a =
|  98 | 145 | 144 | 110 | 126 | 137 |  76 |
| 112 | 118 | 148 | 131 | 126 | 131 |  64 |
Counting starts at 1.
The entry in row 1 and column 1 is 98
The entry just left of 64: 131
The entry in the top-right corner: 76
Which number is the entry in row 2 and column 1? 112
Which number is the entry at row 1, column 3? 144
The minimum: 64
Which number is the entry at row 1, column 2? 145
The bottom entry of the column that holds the largest entry is 148
Which number is the entry directly below 145? 118

| 125 | 107 | 107 |  85 | 137 |  92 |  99 | 101 |  83 |  77 | 100 |
|  66 |  65 |  77 | 137 |  69 | 123 | 114 |  62 | 138 | 129 |  99 |
|  58 |  67 |  75 | 139 |  56 | 122 | 112 |  64 | 141 | 135 | 100 |
|  55 |  63 |  73 | 144 |  54 | 127 | 116 |  58 | 144 | 138 | 108 |
|  59 |  65 |  74 | 140 |  59 | 123 | 113 |  60 | 142 | 138 | 106 |
| 126 | 122 | 115 |  76 | 130 |  82 |  88 | 122 |  74 |  87 | 112 |
|  56 |  67 |  75 | 141 |  54 | 124 | 111 |  64 | 142 | 139 | 108 |
| 112 |  95 | 101 |  93 | 126 |  89 |  95 |  93 |  96 | 102 |  93 |
| 128 | 114 | 112 |  78 | 140 |  88 |  93 | 109 |  76 |  76 | 107 |
| 125 | 128 | 115 |  78 | 119 |  89 |  93 | 132 |  76 |  75 | 105 |
| 112 | 118 | 110 |  85 | 111 |  87 |  87 | 121 |  85 | 100 | 114 |
|  56 |  70 |  76 | 141 |  50 | 125 | 112 |  69 | 142 | 139 | 109 |
|  74 |  84 |  84 | 126 |  64 | 117 | 112 |  88 | 128 | 115 |  87 |
| 140 | 135 | 123 |  63 | 140 |  77 |  86 | 141 |  63 |  64 |  92 |
|  54 |  62 |  73 | 144 |  55 | 127 | 116 |  56 | 144 | 138 | 106 |
| 143 | 133 | 123 |  61 | 148 |  75 |  85 | 138 |  62 |  64 |  91 |
Which number is the bottom-right entry?
A: 91
The top-right entry is 100
The 2nd entry on the main diagonal is 65
The second entry, reading row by row -> 107
Which number is the 1st entry in reading order?
A: 125
Which number is the largest entry in the last column?
A: 114
Which number is the smallest entry in the first row?
A: 77
The largest entry in the first row -> 137
The entry directly above the largest entry -> 55
Which number is the third entry on the diagonal from the top-right corner?
A: 141
Which number is the 3rd entry in reading order?
A: 107
The entry just left of the smallest entry -> 141
The entry just right of the smallest entry is 125
The entry just left of the largest entry is 61
Which number is the third entry on the main diagonal?
A: 75
The bottom entry of the column that holds the smallest entry: 148
Which number is the smallest entry?
A: 50
Which number is the largest entry in the first column?
A: 143
The fourth entry in reading order -> 85
Which number is the smallest entry in the last column?
A: 87
Which number is the first entry in the row that holds the smallest entry?
A: 56
The fifth-last entry, reading row by row -> 85
Which number is the smallest entry in the first column?
A: 54
The fourth-last entry, reading row by row is 138
The entry directly above the smallest entry is 111

X = 145,92,128,152,118,100
The 3rd entry from the right is 152
What is the first entry from the left?
A: 145
The minimum is 92

data = | 104 |  98 |  53 | 101 | 105 |  96 |  80 |  51 |  99 | 103 | 106 | 103 |
Report the third largest entry.
A: 104
The second entry from the left -> 98
The 3rd entry from the right is 103
The entry just right of 101 is 105
The 2nd-last entry -> 106
Report the fifth entry from the end.
A: 51
